Here are a small network's activations along a few directions, averaged over the inputs that share one value of a field.
Related values have similar rows: they may be neighbours, one step apart, or belong to one group.
(in the rows, 500 means zero)
Strong random noise was added to every row along 14 fixed directions; ignore it. To show where, here is one row again and again, with new noise each time:
[444 409 607 459 499 620 437 514 357 321 394 649 560 759 439 409 499 152
 605 550 583 573 632 739 549 525 842 708 607 440]
[532 521 679 567 542 610 506 354 601 470 626 506 651 443 586 344 614 485
 471 513 480 609 272 460 460 467 675 624 519 652]
[703 613 507 454 452 247 347 179 686 367 571 559 530  39 646 443 437 537
 559 508 348 482 482 455 694 547 542 573 404 436]
[255 430 531 418 605 607 651 832 457 590 472 452 470 772 295 633 424 624
 272 342 491 493 464 411 417 436 373 411 549 441]
[501 561 556 466 552 420 433 686 423 387 353 581 416 611 288 608 509 376
 411 475 427 509 620 540 346 450 431 502 327 453]
[606 564 642 594 442 404 513 488 562 427 619 489 441 603 258 639 528 525
 660 385 333 613 620 559 599 604 504 500 344 350]
[576 586 525 465 371 540 574 538 711 357 727 570 536 422 343 666 427 785
 495 487 394 324 406 277 739 599 380 605 529 388]
[556 586 511 516 636 555 651 714 547 565 616 608 652 545 625 560 550 387
 556 547 474 395 404 400 376 544 466 521 405 492]
[507 661 617 627 386 638 543 395 552 470 514 506 560 234 416 397 469 572
 570 370 503 553 257 380 631 410 577 667 502 461]
[619 478 278 521 386 315 654 833 534 463 367 567 583 278 367 487 530 483
 506 449 484 218 473 527 688 440 217 267 444 266]
[505 558 553 541 434 644 589 245 547 583 684 460 546 469 548 505 384 616
 675 409 522 597 479 517 633 600 645 651 496 388]
[631 670 482 507 421 354 351 404 386 407 550 437 298 492 363 656 533 526
 587 524 335 625 576 388 514 493 523 589 439 379]
[716 515 491 552 569 308 531 233 533 494 593 350 610 270 631 506 552 422
 638 607 337 602 515 454 591 412 420 368 382 541]
[459 431 461 631 429 515 276 566 459 509 766 661 579 651 707 606 560 568
 604 401 497 417 795 541 662 839 615 524 456 671]
[550 445 511 487 430 436 459 526 586 486 689 492 391 781 410 605 628 661
 480 464 428 484 571 570 552 738 569 474 604 434]
[405 408 500 373 605 315 409 537 603 506 722 414 469 520 693 561 548 626
 386 456 300 500 378 236 778 600 630 432 925 515]


Values of V:
v2: [594 584 448 624 377 388 489 580 430 545 533 526 458 419 456 487 576 448
 701 411 464 566 551 596 552 551 516 463 340 322]
v6: [312 466 665 420 695 436 516 595 502 585 466 245 371 662 394 638 490 564
 324 420 322 701 337 246 526 355 468 352 788 553]
v4: [645 583 473 653 292 438 374 437 509 393 518 554 455 300 496 396 621 501
 617 520 530 485 475 568 554 532 557 563 459 485]
v5: [587 379 500 554 440 370 445 549 654 477 683 515 457 548 521 431 648 559
 557 531 432 499 443 496 608 617 584 429 646 501]
v9: [614 665 640 706 382 413 447 478 631 541 271 479 342 303 399 362 664 480
 605 360 537 471 279 565 525 567 519 443 620 524]
v3: [548 591 523 737 454 528 456 575 380 580 534 260 343 615 384 496 837 592
 536 578 450 689 228 210 382 346 422 430 663 726]
v10: [489 633 852 447 645 394 505 412 772 499 490 549 393 540 426 501 464 356
 538 356 338 639 477 616 370 646 740 587 468 385]
v1: [340 384 552 407 623 421 558 518 444 601 341 355 339 577 453 394 467 464
 383 445 485 652 460 575 382 343 524 374 643 465]
v11: [822 665 300 400 407 175 371 271 536 389 354 401 276 200 457 553 533 581
 514 772 384 444 481 377 441 394 232 436 377 431]
v8: [450 496 533 477 496 454 409 759 366 323 552 513 457 622 317 550 531 453
 457 583 376 622 513 353 472 301 479 540 453 493]
v7: [409 490 373 500 500 619 436 481 304 522 261 591 425 507 569 500 393 353
 580 597 728 427 728 582 354 480 447 559 419 582]
The values of V form a ring.
A walk along V starts at v10 and steps to its neighbour v4. Put v6, v9, v3, v11 in the order it reaches them.
> v3, v11, v9, v6
Which values are neighbours of v5? Give them in the order they are listed.
> v1, v7

Values of P:
p8: [520 340 575 410 598 386 721 408 621 544 186 476 586 460 435 181 495 206
 577 443 612 598 385 918 543 410 620 361 547 247]
p4: [353 535 476 525 602 543 379 550 218 453 327 527 364 624 543 672 411 181
 687 562 507 509 792 388 560 464 577 571 665 574]
p3: [535 313 513 525 422 735 465 241 318 328 599 412 771 640 446 482 494 478
 529 734 557 690 639 499 582 338 504 613 373 767]
p7: [406 275 740 262 871 235 560 351 697 440 229 438 620 456 507 487 347 226
 267 431 385 579 674 764 493 419 454 208 468 540]
p1: [432 532 601 295 640 665 386 151 549 436 223 424 512 328 633 399 419 502
  97 694 646 484 266 396 238 284 529 611 676 848]
p2: [311 478 485 577 306 833 608 348 458 769 485 390 378 629 454 171 621 721
 378 265 798 620 207 789 397 546 798 619 759 412]
p9: [625 702 521 397 559 536 679 296 510 601 595 322 379 539 480 675 441 521
 608 619 432 550 386 410 385 470 509 580 553 336]
p6: [465 356 533 551 313 525 468 573 506 318 628 506 570 583 369 380 537 551
 538 442 463 583 502 609 753 485 660 549 612 369]
p5: [445 285 482 643 448 535 355 347 415 451 433 479 573 514 542 396 516 538
 448 492 573 495 771 707 532 457 411 335 380 810]
p11: [467 308 304 353 478 483 449 943 303 196 328 747 638 576 441 476 456 198
 438 786 583 247 622 456 549 324 431 565 528 498]
p10: [622 265 547 439 541 392 465 200 579 304 601 280 556 582 451 554 566 622
 394 786 339 598 548 364 637 383 338 359 602 761]
The values of P form a ring.
Which values are neighbours of p4? Give them in the order they are listed.
> p5, p11
Which values are neighbours of p2? Give them in the order they are listed.
> p9, p6
Which values are neighbours of p1? Give them in the order they are listed.
> p3, p7

Values of D:
d4: [348 564 383 351 458 496 215 745 402 453 343 804 324 497 539 409 401 486
 250 411 617 414 590 597 217 540 641 732 397 436]
d11: [561 398 448 342 644 388 437 339 553 464 444 413 527 551 689 544 512 480
 321 682 463 439 609 547 416 491 402 351 582 676]
d6: [430 225 512 572 406 629 713 475 636 464 514 389 704 499 395 428 465 676
 421 455 595 348 522 639 743 464 313 276 610 592]
d10: [461 487 499 566 446 403 377 633 510 469 336 539 502 321 373 431 567 637
 294 349 496 428 440 452 514 443 313 365 401 641]
d1: [392 397 416 670 409 577 390 726 232 494 620 530 692 490 565 391 585 423
 585 472 503 677 494 333 631 381 590 573 425 626]
d3: [534 516 482 557 423 391 431 491 429 426 399 619 335 573 413 544 420 280
 826 432 492 522 796 697 687 643 644 553 516 240]
d7: [317 519 401 703 344 554 354 716 198 525 521 483 485 477 368 706 414 577
 544 272 472 536 792 390 723 480 359 416 338 554]
d8: [614 521 490 521 480 370 305 509 554 396 426 602 473 466 514 473 677 520
 369 559 489 355 567 592 409 575 380 428 383 720]
d9: [438 428 366 703 345 587 309 725 314 471 897 611 711 515 665 520 650 625
 551 456 457 484 615 305 674 577 572 532 415 708]
d5: [295 440 493 426 478 541 344 506 384 558 489 546 436 464 488 321 384 632
 345 345 597 702 437 529 393 395 645 658 400 493]
d2: [466 568 541 529 428 593 524 195 541 563 454 396 589 154 623 398 355 589
 546 430 575 507 342 440 646 448 575 563 576 530]
The values of D form a ring.
A walk along D starts at d5 and steps to its neighbour d3. Put d4, d11, d7, d8 in the order it reaches them.
> d4, d7, d11, d8
What is the length, in steps, of the shortest route from d6 to d2?
> 3
